A small network was shown many inputs. Here are its activations along a few directions, one row for each input.
Each table varies a few parts of the input and shows all the possible inputs, shuffled.
A made-up example of a description, with smaller parts first: line(4) and (point or ring(9) or (values(2) and ring(8))).
Shared parts are said once, and a part with two or three values counts as separate values.
(in the rows, 128 means zero)

Other details of the inputs shift rows strongly along three fixed directions, in all tables alike. That doesn't count.

A family of inputs:
x1: [ 62  71 117 135 187 103 112 156 101 141 141 126 106]
x2: [166 184 149 133 119 154 120 124 120 134 122 113 135]
x3: [121 119 118 159  91 105 102 142 133 129 136 157 127]
x4: [157 167  98 145 162 162 155 117 125 128  94 107 146]
x5: [148  77 118  90  88 127 161 116 152  95 123 128 137]
x6: [168 174 146 132 126 145 112 113 146 141 125 105 147]
x7: [ 85 103 128 162 122 102 100 164 113 175 135 122 116]
x8: [143 194 139 145 113 145 118 123 154 137 129 139 134]
x9: [101 114 138 159  76 139  66 129 109 154 147 147 151]
x10: [110 155 104 170 172 156 129 115 105 146 107  92 133]
x11: [102 155 118  91 223 130 156 127 120 126 126 103 119]
x12: [104  75 143 147 139 102 113 154 118 158 129 111 128]
x13: [152 195 154 130 113 165 132 100 133 106 123 127 134]
x14: [100 116 126 164  58 122  85 132 123 151 143 140 131]
x15: [ 97 117 150 169  92 149  78 126 124 148 159 162 139]
x16: [119 172 164 152 173 138 124 139 112 147 122 111 117]
x17: [ 93 104 139 163 129 109 103 137  93 125 134 130 112]
x18: [146  84 119 103 131 110 171 146 124  86 116 145 113]
x19: [115  99 126 161  86 119 105 155 130 164 151 141 117]
x20: [116 170 103 100 171 116 140 115 128 135 107  97 106]
x21: [165 181 140 124 108 157 112  91 150 124 129 103 148]
x22: [ 74 103 125 160 131 116 103 151 115 174 152 109  99]
x23: [151 180 113 118 123 120 121 117 137 137 109 125 130]
x24: [170 193 145 123 130 140 143 112 125 105 118 132 144]
x25: [176  91 118 109  80 116 149 117 162  78 123 161 148]
x26: [ 98  83 105  88 160 120 196 146 154 111 132 125  86]
x27: [111 158 127 109 182 151 120 130 120 151 133  96 122]
x28: [165 192 131 107 118 158 108 117 136 130 114 130 165]
x29: [148 180 138 144 116 132  94  89 141 107 122 120 152]
x30: [128 106 152 176  94 109  94 126 129 141 150 151 150]
x31: [181 100 126  97  54 139 163 131 136  89 115 156 142]
x32: [118 151 129 114 190 113 123 107 120 140 108  81 120]
x33: [125 161 131 112 166 124 132 114  99 127 105  96 112]
x34: [130 180 143 128 154 136 137 110 111 113 125 112 126]
x35: [150  93 125  98 105 149 159 138 156 105 137 174 137]
x36: [ 72  69 134 127 171 106 143 162  87 146 125  93  93]
x37: [102 166 103 104 202 111 151 129 133 118 112  93 100]
x38: [131 168 126 104 197 133 143 132 127 131 125 123 137]
x39: [140  80 121  95 110 138 174 136 125 103 131 123 105]
x40: [146 118 103 107  68 127 163 111 158  87 141 164 131]
x41: [122 116 147 175  79 143  60 143 114 172 158 155 148]
x42: [103  93 154 162 109 127 109 122 138 137 149 135 127]
x43: [128 104 162 177  87 127  96 130 142 144 148 153 143]
x44: [143  87  97  73 110 131 154 116 135  99 122 151 129]
x45: [143 206 135 160 106 129  99 115 138 140 136 141 148]
x46: [153  80 118  95 117 111 168 138 117 106 110 141 113]
x47: [116  69 116  89 171 105 189 127 142  99 131 116 112]
x48: [ 91  62 134 144 176  81 115 152 106 166 125 107 108]
x49: [162  96 103  87 107 129 153 133 149  83 125 172 143]
x50: [155  87 104  84 111 124 147 132 134 112 120 160 135]
Description of these inputs: values(2) and (point or (values(4) and ring(6))).
- The inputs of x6 and x21 match in every part but the values(2) part. If x18 is changed in the same way as x6 into x21, which row does it become? => x17
- The inputs of x34 and x24 match in every part but the values(2) part. If x39 is changed in the same way as x34 into x24, which row does it become? => x2
- Which other rows does x20 become when the values(4) part takes its other values? List them by row number. => x32, x33, x44
- Which other rows does x3 become when the values(4) part takes its other values? List them by row number. => x18, x25, x49
- Which other rows does x42 become when the values(2) part takes its other values? List them by row number. => x43
- Which other rows does x28 become when the values(2) part takes its other values? List them by row number. => x9
- Which other rows does x45 become when the ring(6) part takes its other values? List them by row number. => x3, x7, x8, x19, x23

A family of inputs:
x51: [124 114 131 170  90 139 111 132 102 144 140 118 129]
x52: [105 139 129 118 223 131 148 139 125 155 125 119 124]
x53: [139 160 116 122 134 131 120  93 156 125 119 114 135]
x54: [117  82 147 106 149 105 146 132 141 118 127 117 109]
x55: [110 122 105 146 132 100 125 126 114 140 117 133 122]
x56: [133 120 122 146 127  93 118 135 121 129 132 124 123]
x57: [ 61  77 131 180  98 105  87 166 113 181 163 133  93]
x58: [148 157 124 112 175 126 152 121 113  97 119 111 127]
x59: [160 127 121 125 106 159 126 113 138 119 134 165 150]
x60: [106 175 144 143 217 106 132 133 102 135 125  98 125]
x61: [134 117 132 113 186 137 142 143 112 134 132 112 131]
x62: [133 128 111 144  81 138 140 117 137 139 125 137 127]
x63: [130 121 125 139  73 128  80 139 138 154 149 161 141]
x64: [108 184 130 161 137 131  80  95 122 162 119 101 147]
x65: [112 117 131 111 103 135 128 116 145 105 148 152 139]
x66: [146 117 116  90 140 102 169 131 120 104  94 120 115]
x67: [157 106 125 138  72 126 110 132 124 144 136 145 160]
x68: [129 156 123 152 123 134  92 121 122 173 123 132 151]
x69: [110 127 122  95 147 144 180 143 141 115 139 128 108]
x70: [152 112 141 138  69 130 134 128 141 127 126 137 116]
x71: [161 132 119 153  62 128 104 110 110 104 129 149 152]
x72: [154 129 130 165  66 145 104 147 153 101 119 143 170]
x73: [170 122 148 116 100 155 123 123 125 114 125 155 147]
x74: [129 141 139 117 167 115 133 118 144 123 134  96 129]
x75: [116  84 112  83 121 138 153 123 138  90 141 139 120]
x76: [122 126 115 115 106 129 107 141 125 155 133 140 139]
x77: [157 176 123 114 172 149 123 122 111 141 112  95 148]
x78: [123 223 142 141 136 134  95 110 122 123 132 140 145]
x79: [126 125  97 106 108 125 132 128 115 103 122 144 121]
x80: [111  72 108 114 153 140 189 141 130 116 133 130  95]
x81: [146 120 138 147  92 153 139 126 124 115 146 131 131]
x82: [ 81  67 161 188 118  75  83 161  98 157 146 149 104]
x83: [116 147 154 144 149 116  91 117 124 150 118  94 122]
x84: [122 176 139 114 157 147 114 133 130 143 138 139 144]
x85: [116 170 122 108 145 128 107 112 146 133 128 103 125]
x86: [140 157 146 124 142 137 133 102 138 108 134 116 153]
x87: [117 131 123 114 168 113 136 121 121 137 118  79 131]
x88: [138 160 119 117 105 138 119 116 124  95 134 155 133]
x89: [142 113 134 108 163 130 158 140 130 126 136 132 142]
x90: [150 189 138 120 165 111 124 118 125 124  98 103 119]
x91: [169 106 131 149  53 127  95 129 141 138 147 160 158]
x92: [134 141 109 108 170  98 158 132 113 121 107  98 123]
x93: [165 185 146 128 147 135 110 123 142 142 133 118 153]
x94: [ 76  37 116 138 160  92 167 175 101 162 137  95  89]
x95: [150 127  93 100 137 108 165 117 151 101 111 139 115]
x96: [123 203 109 106 154 118 122 120 119 129 108 108 128]
x97: [126 221 128 138 107 151 102 114 126 155 123 106 134]
x98: [137 173 155 113 173 149 122 101 119 114 110  94 131]
x99: [131 102 123 137  93 146 120  98 138 104 140 153 141]
x100: [ 52  61 125 167 108 113  68 144  91 162 155 128 115]
x101: [173 136 142 119  95 134 112 125 141 135 119 142 144]
x102: [123 140 133 133 131 139 129  97 145 115 134 140 145]
x103: [115  91 150 122 144 131 174 147 124 123 129 127 104]
x104: [158  63  93  90 106 122 168 135 163 117 128 162 125]
x105: [ 99 163 122 148 177 140  97 102 109 151 115  89 130]
x106: [157 122 121 108 128 101 161 129 144  93 130 136 126]
x107: [ 60 134 134 167 182 125  57 160  76 203 140 105 118]
x108: [139 145 132 105 174 141 146 107 127 102 126  93 135]
x109: [151 137 157 151  70 124 112 113 124 100 128 175 148]
x110: [116 124 131 117 131 123 109 150 140 150 149 146 127]
x111: [144  98 141 140  53 142  95 103 118 111 124 143 146]
x112: [149  59 135  77 137 128 189 147 139 103 123 158 126]
x113: [133 169 148 140 151 146 150 127 127 131 137 106 132]
x114: [134 106  99 105 138 126 185 131 156 122 121 123  98]
x115: [133 137 119 102 189 124 152 135 150 142 124 124 123]
x116: [142 116 122 166  59 133 103 107 123 103 142 185 144]
x117: [ 83 128 176 178 190 103  66 163  97 202 138 107 115]
x118: [127 122  99  69 120 127 156 115 147 107 119 117 128]
x119: [144 192 137 147 130 150  85  91 112 130 121  89 158]
x120: [139 113 131 100 162 119 163 132 111  91 109 128 109]
x121: [ 96 176 138 116 175 123 104 121 141 142 137  99 120]
x122: [ 70  68  99 143 193  93 139 152  88 145 120 117  91]
x123: [148 188 143 167 106 137 102 117 132 151 134 104 136]
x124: [139  93 111 102 115 146 203 125 158  96 134 154 117]
x125: [169 131 136 118  94 152 113 121 116 127 112 141 150]
x126: [143 110 155 154  68 154 123 126 118 118 137 148 125]
x127: [124  97 118 128 118 126 165 135 155 126 140 141 105]
x128: [ 64  77 123 176 108  79  73 162 103 164 155 148 101]
x129: [120 115 121 183  81 142  93 149 151 122 119 155 155]
x130: [150 146 108 104 145 112 164 115 156  97 118 144 121]
x131: [152 183 115 130 145 160 107 106 122 146 111 124 151]
x132: [152 168 156 126 123 139 142 123 144 127 121 117 117]
x133: [138 112 121 110 138 116 146 129 103 104 100 124 114]
x134: [140 167 110 134 124 160 142 106 127 129 114 117 126]
x135: [133 113 122 120 111 124 135 105 163 110 136 143 133]
x136: [132  82 109  86  86 128 183 146 165 101 148 154 103]
x137: [119 123 101  95 146 140 156 167 161  95 105 123 130]
x138: [117  97 111 118 150 109 171 129 133 101 127 158 118]
x139: [124 131 111 126  79 153 127 127 122 125 135 136 120]
x140: [152 104 133 152  46 121  93 106 147 119 148 142 153]
x141: [126 133 129 120 121 151 104 136 121 135 145 151 138]
x142: [ 72  53 152 175 106  93  79 144  93 171 136 119 118]
x143: [ 55  44 119 127 168 120 158 177 103 146 154 120  75]
x144: [123 111 134 125 157 131 144 170 143 107  90 111 128]
x145: [122 136 145 150 143 121 135 142 132 146 145 105 114]
x146: [107  89 163 144 119 120 116 122 122 124 136 139 132]
x147: [143 116 124  94 129 129 183 135 130 121 103 106 107]
x148: [119 188 129 123 146 112 109 127 135 126 132 131 122]
x149: [163 107 124  86 119 128 155 134 131 127 104 131 135]
x150: [151 172 146 147  97 159 113 111 110 133 111 114 131]
- The inputs of x106 and x130 match in every part but one. If x113 is changed in the same way as x106 into x130, which row does it become? => x124
- The inputs of x137 and x129 match in every part but one. If x76 is changed in the same way as x137 into x129, which row does it become? => x68
- The inputs of x81 and x80 match in every part but one. If x94 is changed in the same way as x81 into x80, which row does it become? => x62
- What do these inputs look like to the network? => line(4) and (point or (values(4) and ring(6)))
- Which other rows does x120 become when the ring(6) part takes its other values? List them by row number. => x66, x82, x90, x109, x133
- Which other rows does x81 become when the values(4) part takes its other values? List them by row number. => x58, x61, x108
- Which other rows does x89 become when the values(4) part takes its other values? List them by row number. => x60, x86, x113

A family of inputs:
x151: [131  43 103  93 133  92 180 122 128  77 102 119 102]
x152: [151  37 137 101  89 113 175 125 162  64 138 185 134]
x153: [ 46 117 109 166 166 103 108 145 110 187 136  83  75]
x154: [168  48 120  94  75 158 184 156 163 102 137 178 138]
x155: [120  35 100  61  79 176 161 112 137  90 156 162 137]
x156: [207 177 150 128  81 155 102 107 126 126 119 135 170]
x157: [118  59 148  83 216 113 217 159 121 112 129 115  88]
x158: [ 54 113 148 177 190 129 126 171  86 170 139  82  90]
x159: [ 55 120 140 144 197 107 102 175 128 199 160 110  97]
x160: [105 224 140 108 199 145 142 126 157 149 137 101 108]
x161: [140  44 124 108 139 120 210 137 128  89 130 122 108]
x162: [159 178 114  89 193 165 159 143 136 143  95  87 133]
x163: [160 204  91  85 122 121 127  94 131 100  96 127 147]
x164: [142 196 164 106 221 120 112 123 130 127 111  97 143]
x165: [187  26 115  95  76 127 174 141 140 102 128 161 141]
x166: [119  66 100  67 165  97 173 153 145  95 138 172 116]
x167: [ 45 121 142 159 207  90 100 154 100 154 153 143 102]
x168: [ 82 124 125 163 116 115  66 160 125 197 156 126 119]
x169: [131 204 100 105 206 120 106 120 127 138 108 114 143]
x170: [ 84  94 145 181 183 103 115 139  70 174 119  75  91]
x171: [137 209 138 116 190 115 120  94 109 109  85  67 119]
x172: [175 169 119  97 132 118 134  94 136 100  83  99 153]
x173: [188 189  85 102  51 133 117  77 149  86 103 162 171]
x174: [125 198 119  93 210 129 157 109 148 100 120 137 128]
x175: [177 193 155 145  69 192 128 108 157 113 132 162 161]
x176: [185 182 165 128 152 154 125 112 136 134 123 123 161]
x177: [108 103 153 182 117 111  98 128  74 156 127 103 106]
x178: [129 213 117 132 121 153 135 102 165 124 137 107 128]
x179: [ 66 127 116 182 122  89  64 124  82 149 135 134 107]
x180: [144  52 132  99  77 155 195 155 152  91 144 178 116]
x181: [173  37 114  92  64 113 182 133 120 100 114 139 126]
x182: [104 121 112 202  31 108  46 100 104 131 144 177 140]
x183: [116  61  69  74 113 107 191 145 158 130 120 119  98]
x184: [149 195 171 132 206 150 149 114 125 135 119 100 132]
x185: [167 178 108 101 127 163 158 120 132 131  87  91 138]
x186: [130 215 136 134 188 171 154 122 127 130 109  74 123]
x187: [ 82 109 114 151 152  90  68 154  98 162 142 147 127]
x188: [122  58  94  74 161 100 175 148 153  95 137 176 122]
x189: [160 196 159 141 144 148 138 102 115 111 121  95 136]
x190: [ 85 122 131 199  64 105  61 121 106 124 165 175 137]
x191: [175 185 148 150  74 141 107  77 148  75 122 138 168]
x192: [169 184 159 121 157 133 104 105 149 113 116 129 166]
x193: [146 195  94  81 120 135 149 113 154 135 108  95 122]
x194: [147 211 123 134  61 158 120  96 167 110 146 133 138]
x195: [109  98 114 167  56 124  72 146 146 177 161 159 137]
x196: [195 183 119 117  30 181 142  94 139  89 105 135 141]
x197: [ 83  69  82  88 201  90 200 143 131  85 129 128  92]
x198: [ 81 108 135 160 134 119  93 158 147 186 166 142 120]
x199: [113  92 133 177  50 134  87 151  95 169 129 132 132]
x200: [ 42 125 115 158 172  99 107 150 102 187 137  78  69]
x201: [135 186 142 101 205 118 156 108 129  86 103  79 123]
x202: [139  92 184 192  71 128  66 142 106 162 163 167 154]
x203: [167  35 115  80  86 101 152 140 145  81 122 162 140]
x204: [ 70 128 148 185 114 128  89 143 143 178 172 150 115]
x205: [154  49 109  79 144 100 162 141 144  95 111 136 134]
x206: [170 204 137 116 122 120 100  91 122 113  89  96 158]
x207: [103  60 142  76 219  92 196 153 134  91 123 122  94]
x208: [204 176 137 139  59 150 114  87 123 123 103 122 169]
x209: [ 88  87 136 169  53 182  49 101 110 155 175 162 164]
x210: [ 73 107 160 156 206 130 111 188  98 193 141 104 106]
x211: [135 105 147 190  30 153  55 154 109 170 149 164 155]
x212: [113 102 136 211  29 148  74 129 100 157 136 142 127]
- What do these inputs look like to the network? => values(2) and (point or (ring(5) and ring(6)))
- The inputs of x204 and x160 match in every part but the values(2) part. If x173 is changed in the same way as x204 into x160, which row does it become? => x163
- The inputs of x171 and x151 match in every part but the values(2) part. If x203 is changed in the same way as x171 into x151, which row does it become? => x205
- Which other rows does x202 become when the values(2) part takes its other values? List them by row number. => x176
- A walk changes only the ring(6) part. It starts at x165 and steps to x176. List the rest of the walk in order. => x184, x161, x170, x208
- Which other rows does x186 become when the ring(5) part takes its other values? List them by row number. => x161, x178, x191, x197
- Which other rows does x156 become when the values(2) part takes its other values? List them by row number. => x165
